These are the activations of a small neural network, seen along a few directions. Each row is one input.
Each table varies a few parts of the input and shows all the possible inputs, shuffled.
Descriptions start from the smaller parts, as in this example, which fits no table here: ring(8) and (point or (values(2) and line(4)) or ring(11)).
Shared parts are said once, and a part with two or three values counts as separate values.

Other details of the inputs shift rows strongly along two fixed directions, in all tables alike. That doesn't count.
To show where, the next rows are all for the same input, with only those details redrawn:
[ 13 -29 -13  13  10  18 -46  -8  -9  -5  -9 -42]
[ 13  20  11   6  10  14  44  14   9 -19   1  11]
[ 18  22   7   3  -3   9  44  15   8 -20   0  12]
[  1  16  26  14  49  27  52  15  13 -18   2  11]
[ 21   0  -8   5 -14   8  -1   4  -2 -13  -5 -13]
[ 32  15 -17  -5 -52  -5  12   9  -2 -18  -4  -1]
[ 32  15 -16  -5 -49  -5  13   9  -1 -18  -4  -1]

Rows:
x1: [-1 28  9 -6 -4 -8 52 29  7 22 22 48]
x2: [-15  52  18 -12  -5   0  52  30  -8  -3   9  23]
x3: [-12 -19  12   0  -9 -21  12  -4   8 -22  -9  -3]
x4: [-13   4  41  -8  -5   6  47   4  -3 -16  -8  14]
x5: [-29 -35   8  15  93  14 -34   0  -8  23   8   4]
x6: [-15  -6  40  16  39   9  51   4   9  16  19  37]
x7: [ 14  12 -22 -21 -10   9 -47 -36  17  17   1 -12]
x8: [-23   3 -10   0  55  21 -33 -37  22  16 -10  -3]
x9: [-11 -52  37  22  76  36 -22 -15   5  -8  -1 -20]
x10: [ 35  -6 -31  -4 -61  -7 -30  -1 -11 -12  -9 -25]
x11: [  23   26  -50   -9 -104  -25  -13   21  -11   10    8    2]
x12: [ 23 -33   4  -1 -19 -13 -38 -17 -12  10  12   1]
x13: [-10 -47  13  -3  -6  -8 -63 -25 -33  22  -3 -29]
x14: [  7  38 -27 -20 -49  -2   2 -21  25  23   0  12]
x15: [-20  -6 -24 -12  11 -13 -72 -41  18  20 -16 -39]
x16: [11 46  7 -3  3  3 47 31  7 -9 21 34]
x17: [-12  32  -4 -32 -18   4 -17 -30   7  19  -9  -8]
x18: [-36 -24  29  18  76  39 -15  -4 -15   1 -18 -45]
x19: [ 17 -32 -28  -3 -70 -21 -30 -15  -9 -18 -15  -1]
x20: [-14 -34 -22  11   5 -12 -52 -10  -8  -7 -21 -57]
x21: [ -3 -52  -7  12   9 -12 -54 -25 -17  11   0  -3]
x22: [ -6 -54  -1  18  -7  15 -39 -15  -4   6  -8 -31]
x23: [ -7  11 -23   8   5  -3  -8  14  -7  -3   4  10]
x24: [ 14  11 -30   2 -48 -13  16   6  -3 -21 -14   8]
x25: [-17  18  10 -13  21 -33  32  21   5   7  15  30]
x26: [ 12  18  16 -12  19  -5  26  21   3  12  25  40]
x27: [  4  -5   0 -13 -47 -53  10  -5  -3  -2   6  19]
x28: [-35  -3  40  -4  76  15   5  12 -14  25  10   7]
x29: [-10  20 -22  -4 -22 -31  -5  18  -3  -6   5  -6]
x30: [-15  11  17  23  37  28  56  18  14  -3  -2   6]
- Changing only one part turns x1 into x28. The same change can be made to x22. Which row results? => x4
- What do these inputs look like to the network? => values(5) and (point or ring(5))
- Which other rows does x19 become when the ring(5) part takes its other values? List them by row number. => x5, x21, x23, x24
- List by row number the other rows that have the values(5) part in common with x26. => x7, x9, x10, x12, x16
- Which other rows does x17 become when the values(5) part takes its other values? List them by row number. => x7, x8, x14, x15

Rows:
x31: [ 21   1 -17  -4 -47  -7 -12  10 -16  -8  -4 -13]
x32: [ 20 -18 -28   4 -33  -7 -38   2 -14  -9  -6 -24]
x33: [-21  58  16 -10  38  10  60   5  31   2   5  30]
x34: [-13 -36  -1  11  30  10 -52  -2 -20  18   1 -29]
x35: [  5   8  17  12  30  17  35  18   4 -11   7   9]
x36: [-17  -5 -12  -3  35  21 -59 -25   2  23  -8 -36]
x37: [-15 -16  15  -1  25 -11  -4  -9   0  10   7  16]
x38: [ 26  45 -38 -29 -79 -20  -4  -8  11   9   0  12]
x39: [ -7 -43   0  20  23  19 -39 -15  -5 -11 -18 -47]
x40: [-6  6 17  8 31  8 29 17  2  5 14 22]
x41: [ -3  15  34   9  23  22  67  10  11 -24  -5  16]
x42: [ 21  46 -43 -28 -76 -24  -4  -8  12   3  -3  13]
x43: [ -7 -35  -6  18  31  13 -46   0 -13  -1  -7 -44]
x44: [  8 -27 -11 -12 -36 -25 -44 -17 -12  18   4  -2]
x45: [-23   7  32  -5  30 -13  40   3   8   5  10  34]
x46: [  0 -29   4  19  22  19 -11 -10   2 -18 -13 -23]
x47: [-26 -18  33   1  51   3   0  -9  -3  15   7  10]
x48: [ 40   8 -21  -9 -92 -15  15   0  -1 -23 -10   3]
x49: [  2  31   9  -2  -4 -12  62  26   6  -7  13  46]
x50: [ -6   1  -1   3  -1 -10   6  14  -6   4   6   6]
- Changing only one part turns x33 into x38. The same change can be made to x43. Which row results? => x35
- What do these inputs look like to the network? => values(4) and (point or line(4))
- List by row number the other rows that have the values(4) part in common with x32. => x37, x42, x46, x49
- Which other rows does x50 become when the line(4) part takes its other values? List them by row number. => x39, x43, x45

Rows:
x51: [-16  -1  19   6  45  10  10  -1   6  13  10  10]
x52: [ 30  -2 -37  -7 -79 -12 -26  -9  -6 -14 -16 -17]
x53: [ 18  31   1  -5 -36  -3  51   6  16 -25  -5  19]
x54: [  23  -38  -55  -10  -64  -20 -117  -22  -28   24   -3  -49]
x55: [ 12  11  -5 -19 -39 -19   4  -6   3   6   4  18]
x56: [-31  15  27   0  74  17  21  -9  20  12   2   9]
x57: [ -30  -47  -12    9   63   20 -101  -36   -8   30  -11  -56]
x58: [-34  12  21   9  76  20  12  -4  14  15   6   3]
x59: [-21 -16  36  13  62   9  23   3   6  -4   7  11]
x60: [ 23  29 -13  -6 -55  -5  41  13   9 -20  -3  15]
x61: [ 18   2  -7  -5 -56 -14   9   5 -12 -13  -4   4]
x62: [ 10  15   4  -8 -39 -26  41  12  -1 -11   5  36]
x63: [ 27   6 -22  -5 -64 -16  -5  13 -17 -10  -4  -7]
x64: [ 21   0 -26 -10 -61 -30 -12  12 -15  -2   3   5]
x65: [ -9   7  36   6  35  15  54  12   9 -16   3  18]
x66: [ -9 -12  21  15  34  16  18  10  -3  -6   0  -5]
x67: [ -23  -43  -25   10   55   22 -114  -27  -12   30   -6  -65]
x68: [ -1  -2   4  14  42  29   2   7   7 -10  -5 -16]
x69: [ 12  16  -1  -7 -47 -28  40  18  -2  -8   7  32]
x70: [-18  17  34   0  53  12  48   3  14   5  11  37]
- Changing only one part turns x70 into x61. The same change can be made to x54. Which row results? => x63
- What do these inputs look like to the network? => line(4) and line(5)
- Start at x64 and move only the line(4) part, one step at a time. The first step leads to x69. Which rows follow, in order? => x62, x59
